These are the activations of a small network on made-up records, seen along a few directions, one row for each record.
Records have a field called Suvob. Each example row is followed by its value.
Other fields move the rows too, some of them a lot.
Random noise pushes rows far along 3 fixed directions. That doesn't count. These rows show it; they differ only by the noise:
[ 193  494  -11  238 -437  232  139 -113 -158  -90  120  254  586  155
   68 -250 -232  407  -51  337  336   56]
[ 318  403  172 -158 -545  235  361 -120 -358   -7  355  200  496  308
   59 -296 -228  178  -78  324  493  184]
[-154 -224   -2  -47   14  -84  -61  317 -276 -328  184  115   88  -58
  -34 -190  103 -333  -80  148 -233 -114]
[ 100  521   83   35 -294  139  -81 -245   46  337   31  444  -85  -27
 -193  -79 -407  230   25  182  528  -98]
[ -54  104   26    7 -108   10  -89   71 -119  -34  101  265    1  -59
 -109 -134 -122  -81  -31  159   91 -119]

[  67 -109  -34  156  112   10   33  -22  168  120 -222  -81  179   27
  190  221  102  176  101 -148  -75  -35]	v6
[-152 -165  -36  -36  220 -146 -117   53   88   66  -84  -30 -379 -169
  -98   45   51 -193   10 -147 -183  -82]	v8
[ -62  -94   56 -153   90  -72  -55  -31   62  222  -72   69 -392 -121
 -135   64   14 -155  -19 -114   94  -87]	v9
[-228 -370  -98  161  373 -115 -195  189  212   39 -327  -42  -48 -195
  122  298  214  -75   72 -209 -337 -267]	v2
[ 146  131   22  -87 -193  101  193   18 -198 -348  250 -194  259  237
   60 -165   -8   49  -44  211  -51  255]	v2
[ 105 -305  156 -261   75  -33  189   10   23  253  -26 -101  -74  123
  158  248  130 -146   74 -224   46   18]	v6
[ -51   82   85 -244  170 -131 -219 -214  182  392  -74   26 -754 -207
 -303  148 -194 -172   54 -172  179  -48]	v3
[ 330  745   36   66 -284  197   14 -534  224  329  -12   73  -49  165
 -152   30 -429  507  106  117  596  264]	v5
[  -2  407 -141  373 -129   92 -150 -149  172  -30 -125  163  135  -77
  -79 -132 -205  361  -28  124   92  -66]	v8
[ 307  -31  201 -265 -274  201  507 -128 -129  236  150  -73  487  391
  326  104   71  154   23  -28  363  207]	v4
[ 163   17   16  102   16   67  109 -130  164  235 -184  -26  194   74
  183  215   -2  250  105 -125  112   17]	v7
[ 269 -279  396 -736 -100    2  420  -80 -174  510  221   -6 -248  246
   91  237   21 -347   26 -202  453  130]	v1
[  55   79  -80   85  155  -80 -142  -85  113 -189  -70 -255 -247    7
 -111   57   -4   21   94  -36 -214  193]	v6
[ -30  -87   95 -132  191  -54  -93 -137  313  563 -265  174 -451 -124
  -39  406  -60  -12  147 -256  211 -155]	v9
[-108  -66  -69  258  -48   63  -68  134   70   56 -199  372  367  -35
  178  106   52  167   15   40   59 -373]	v9
[-101  -27   63 -129  -75  -44  -62  140 -183  -64  160  258  -62  -48
 -113 -134  -74 -227  -61  128   45 -124]	v1
[ 201   84   59   26  -86   97  216 -124   67  246 -129   21  275  138
  211  195   -4  254   57  -53  249   59]	v1
[-131 -247   52 -189  -29  -39   11  306 -307 -307  263   71  136   25
    6 -209  110 -330 -113  137 -199 -128]	v2
[-258 -374  -42  -88  147 -130 -116  349 -235 -323  169   -7  -81 -159
  -96 -198  177 -425 -121   58 -389 -173]	v3
[-316  211 -172  319  193  -85 -532  -33  307  124 -230  289 -461 -362
 -307  -10 -166   26   41   -6  -42 -320]	v4
[-130 -448  -52 -116  316 -238  -43  251 -138 -364   66 -358 -229  -95
  -29  -44  282 -449  -39 -130 -520  105]	v7
[  67  223 -158  274  -56   57  -36  -31  -34 -490   50 -323  198   60
  -24 -195   -3  233  -38  232 -238  266]	v3
[-191 -368 -127  262  239  -44  -75  177  175  -50 -244  -28  229  -98
  241  260  258   18   57 -144 -282 -194]	v5
[ 141  339  -95  155   97  -30 -155 -252  196  -71  -93 -281 -310  -24
 -178   15 -148  189   59    8  -83  317]	v7
[-118  152   12  -29  -85   18 -101  -25  -36  126   68  253 -108  -78
 -169 -159 -135  -62  -59   70  177 -155]	v4
[  19 -552  174 -427  211 -107  189  129  -42  185   52 -139 -236   69
  135  264  223 -407   65 -275 -135   12]	v8
[-275 -170   -4  -51   66  -99 -218  251 -126 -108  132  269 -112 -152
 -141 -121    7 -356  -46   72 -125 -264]	v5

Here are new rows. What is Suvob for each?
[ -42  186  100 -158  -57  -36 -115 -127   22  306   38  238 -457  -90
 -268  -85 -242 -125    8  -21  276 -119]	v6
[-376 -347 -158  181  173 -146 -261  457 -160 -433   52  102  123 -178
    4 -165  234 -363 -111   67 -474 -306]	v4
[  66   -4  172 -436  -61   -5   53  -43 -118   56  292  -32 -372  169
 -183  -46  -55 -290   29   23  143  158]	v4
[  23  -51  142 -193  174  -64  -97 -199  297  634 -235  138 -505  -90
  -74  383 -112  -40  160 -307  243 -155]	v6
[-230 -670  -40  -12  416 -171  -93  349   48 -118 -164 -175  -35 -129
  204  269  385 -328   20 -236 -493 -217]	v2
[-497 -330 -263  472  616 -206 -606  133  582  220 -594  186 -416 -493
  -41  465  127   -9  169 -316 -426 -497]	v4
[ 149  -16  127 -349  -30  -18  188  -51 -185  -14  204 -261 -130  119
  -23  -82   29 -165  -54  -24   57  240]	v2
[-353 -131 -140  295  109 -100 -337  276   32 -127 -138  359  -10 -286
  -74  -61   36 -130  -59   74 -185 -438]	v1
[-249 -255  133 -333  195 -180 -293  133   -9  203   89  269 -761 -202
 -341   35  -80 -532   33 -124  -43 -284]	v6
